These are the activations of a small neural network, seen along a few directions. Each row is one input.
Each table varies a few parts of the input and shows all the possible inputs, shuffled.
Descriptions start from the smaller parts, as in this example, which fits no table here: one of 3 separate values, together with either a single point or one of 9 places around a ring or (one of 4 places along a line, together with one of 5 places around a ring).
Shared parts are said once, and a part with two or three values counts as separate values.
(in the rows, 128 means zero)

Other details of the inputs vary at random and push rows far along three fixed directions, the same in every table; ignore that.

Table:
R1: [125 116 132 162  96 144 136 184  91 146  89]
R2: [144 148 132 112 174 124 156 127 134 127 150]
R3: [111 125 137  83 160 127 115  82 165  85 137]
R4: [122 135 138 132 126  83 153 186 125 112 134]
R5: [129 128 122 131 115  86 150 162 140 128 143]
R6: [112 117 130 132  98 130 142 155 114 152 105]
R7: [115 135 139 105 116  80  92 162 154  93  96]
R8: [104  98 140 105 114  99 159 171 119 121 140]
R9: [146 119 114 148 115 166 141  80  97 164 130]
R10: [141 144 132  97 168 126 166  91 145 147 164]
R11: [146 178 142 115 180 114 129 125 109 161 220]
R12: [174 150 121 175 128 161 135 100 116 156 126]
R13: [168 133 111 177 121 163 135  95 125 157 134]
R14: [130 126 131 130 130  99 182 200  97 150 141]
R15: [137 140 123 117 150 118 191 117 115 168 168]
R16: [104 124 129  89 155 120 113  83 152  87 131]
R17: [160 121 130 120 179 107 138  99 127 134 174]
R18: [144 123 123 120 155 130 157 104 134 121 171]
R19: [131 127 111 150 104 158 150  92 107 151 127]
R20: [143 126 101 158 105 154 142  99 110 146 132]
R21: [116 124 129  72 151 110 104  76 156 102 132]
R22: [100 107 137 135 103 128 146 175 108 137 103]
R23: [115  94 131 158  82 155 144 147  89 145 108]
R24: [141 121 126 122 127  75 163 168 129 143 162]
R25: [137 142 135  76 172 110  91  98 156 111 117]
R26: [127 127 117 118 119 147  93  85 161  99 111]
R27: [137 146 119 113 149 131 103 103 134 128 106]
R28: [140 139 144  88 159  89  84 110 160  98 120]
R29: [154 121 101 158 114 160 135  84 100 157 135]
R30: [145 125 123 148 126 168 139  86  99 175 120]
R31: [126 126 121 161 117 154  87 107 149  98  93]
R32: [135 118 122 147 108 140  72 102 140 119  89]
R33: [158 122 125 112 174 122 177 103 132 133 197]
R34: [144 134 138 118 130  82 140 167 128 132 138]
R35: [117 132 127 138 111 175  98  91 147 128  80]
R36: [136 146 129  78 173 109  92  99 157 110 117]
R37: [159 127 113 153 131 132 123 103 120 150 136]
R38: [ 88 145 148 120 111 121 158 202  98 176 184]
R39: [115  98 130 149  63 142 144 159  99 153 103]
R40: [156 124 108 180 135 154 129  94  99 150 133]
R41: [ 57 128 141 133  58 158  65 172 120 119 104]
R42: [ 97 133 122 153  95 148  95 161 125 102  56]
R43: [114 124 142 126 116  82 125 192 128 102 111]
R44: [136 130 132  93 146 118 164  99 146 131 168]
R45: [147 142 133 157 102 117 158 171 121 143 128]
R46: [120 112 142  99 110  96 188 173 140 137 162]
R47: [109 120 145  81 169 120 101  94 149 104 119]
R48: [107 152 124 158 111 169  42 110 127 129 127]
R49: [151 138 121 138 162 148 133 109 103 146 127]
R50: [164 149 115 160 133 175 141 103 115 163 117]
R51: [100 132 123 164  72 165 107 169  91 156 149]
R52: [128 108 125 161 105 119 129 166 114 130 117]
R53: [ 93 137 126 120  89 115  94 176 150  98  61]
R54: [119 113 137 135 116 104 131 176 153 103 126]
R55: [168 139 126 154 162 130 146 110  97 149 152]
R56: [132 121 151 120 134  80 143 185 121 119 137]
R57: [133 114 114 159 119 170 144  87  88 150 127]
R58: [123 113 110 144 120 161  85  82 122 105  99]
R59: [125 138 127 143 131 168  91 117 140 107  77]
R60: [100 136 135 119  88 124  97 180 160  97  63]
R61: [156 152 114 172 119 143 133 110 107 149 118]
R62: [130 105 128 102 113  80 170 179 125 137 164]
R63: [ 77 119 151  87 123 103 120 169 169  83 100]
R64: [127 109 119 131 100 151  80  96 133 115  94]
R65: [106 129 135  81 176 117 105  87 150 101 123]
R66: [156 145 126 178 130 157 137 117 109 136 122]
R67: [124 104 128 115 132 130 101 108 132 103 123]
R68: [127 131 110 165 126 153  84  88 136 104  96]
R69: [111 123 136  94 130  93 159 156 132 141 138]
R70: [138 140 128 100 157 106  97  91 183  95 137]
R71: [126 123 130  81 143 112 103 103 181  88 136]
R72: [116 109 111 168  83 145 147 154 102 128 115]
R73: [142 118 127 140 137 158 171 100 113 146 158]
R74: [ 85 117 150  96 125 116 117 159 166  90  98]
R75: [115 174 137 102 164 137  93 130 123 144 170]
R76: [150 116 121 106 172 117 147  94 121 128 177]
R77: [145 134 146 130 144  93 171 180 130 126 158]
R78: [100 124 135 115 131 109 166 159 125 128 133]
Each input here is: one of 6 places around a ring, together with either a single point or (one of 2 separate values, together with one of 6 places along a line).
- The inputs of R28 and R25 match in every part but the place on the ring of 6. If R55 is changed in the same way as R28 into R25, which row does it become? => R49
- The inputs of R21 and R29 match in every part but the place on the ring of 6. If R46 is changed in the same way as R21 into R29, which row does it become? => R71
- Which other rows does R42 become when the place on the ring of 6 takes its other values? List them by row number. => R4, R16, R68, R72, R78
- Which other rows does R30 become when the place on the line of 6 takes its other values? List them by row number. => R6, R10, R15, R35, R69
- Which other rows agree with R32 in the place on the ring of 6? List them by row number. => R5, R13, R17, R24, R31, R37, R40, R48, R52, R54, R68, R70

Table:
R79: [126 119 136 103 117  85 126 150 155 100 110]
R80: [127 121 121 147  93 130 103 129 149 113  72]
R81: [114 111 140 105 125 106 124 165 136 100 103]
R82: [115 109 125 122 119 135 101  93 143 115  96]
R83: [118 148 131 138 129 132 104 130 148 110  92]
R84: [121 128 124 116 127 169 102  89 145 111  92]
R85: [145 123 113 180 100 159 133 158  92 160 130]
R86: [149 130 111 147 146 162 148  64 113 150 168]
R87: [160 134 117 170 124 144 151 107 109 145 149]
R88: [142 119 118 117 121 123 182 128 118 153 157]
R89: [117 104 124 177  79 139 164 164  98 154 133]
R90: [136 119 116 119 138 135  91  75 135 106 101]
R91: [106 134 144  94 137  95 101 141 140 112 128]
R92: [125 145 117 121 161 140  91  96 139 105 108]
R93: [ 77 116 151 118  89  90 130 215 131 101  96]
R94: [127 151 129 134 123 139  75 109 136 117  95]
R95: [ 79 127 137 114  84 119 130 195 139 107  96]
R96: [122 123 147  83 128  72 199 214 131 147 208]
R97: [139 135 132 126 145 139 106 103 157 109  92]
R98: [144 151 138  57 206  76 181 111 134 155 231]
R99: [ 93 128 144  96 124  97 107 156 144 119 124]
R100: [107 132 134 111 118 105  96 159 128 113 112]
R101: [118 116 146  95 147 111 120 126 146 102 115]
R102: [131 117 126 112 140 128  97  72 141 107 108]
R103: [118 126 152  25 201  67 151 120 181  94 176]
R104: [107 137 137 100 165 125 107  94 148 109 126]
R105: [135 142 119 151 139 169 152  94 100 160 141]
R106: [161 127 120 125 167 128 169 123 114 147 154]
R107: [158 159 141  80 196  59 183 143 144 153 213]
R108: [138 135 124 125 154 155  62  70 135 108 123]
R109: [139 123 116 199  75 145 156 164 108 151 115]
R110: [121 119 119 136 122 134  89 105 134  95 111]
R111: [160 129 129 162 122 149 164 133 104 154 120]
R112: [126 151 132 128 143 136  97 105 141 105 101]
R113: [ 91 135 136  93 102 107 114 174 145 115 119]
R114: [149 112 112 136 121 106 175 158 110 149 144]
R115: [124 136 128 112 147 160  75  70 147 115 131]
R116: [134 111 107 188  80 142 155 173  94 146 124]
R117: [145 140 110 160 122 144 138 141  91 166 135]
R118: [145 141 125 131 163 125 162 121  99 147 161]
R119: [104 110 131 140  97 124 101 136 134  98 105]
R120: [102 121 148 127  82  89 116 226 155 108 108]
R121: [161 129 121 147 170 181 143  43 108 163 139]
R122: [125 103 116 165  68 147 170 158  95 163 112]
R123: [111 126 116 129 108 155  96  95 147 100 111]
R124: [145 127 126 158 135 165 132  97 103 167 156]
R125: [136 118 134 167 100 145 143 156  91 161 143]
R126: [171 146 125 159 145 156 131  95 109 158 159]
- The inputs of R108 and R120 match in every part but one. If R110 is changed in the same way as R108 into R120, which row does it become? => R109
- What is each input in this table made of? => one of 6 places around a ring, together with one of 8 places along a line
- Which other rows does R104 become when the place on the line of 8 takes its other values? List them by row number. => R83, R92, R93, R95, R105, R112, R118
- A walk changes only the place on the ring of 6. It starts at R124 and steps to R99. List the rest of the walk in order. => R104, R121, R82, R89
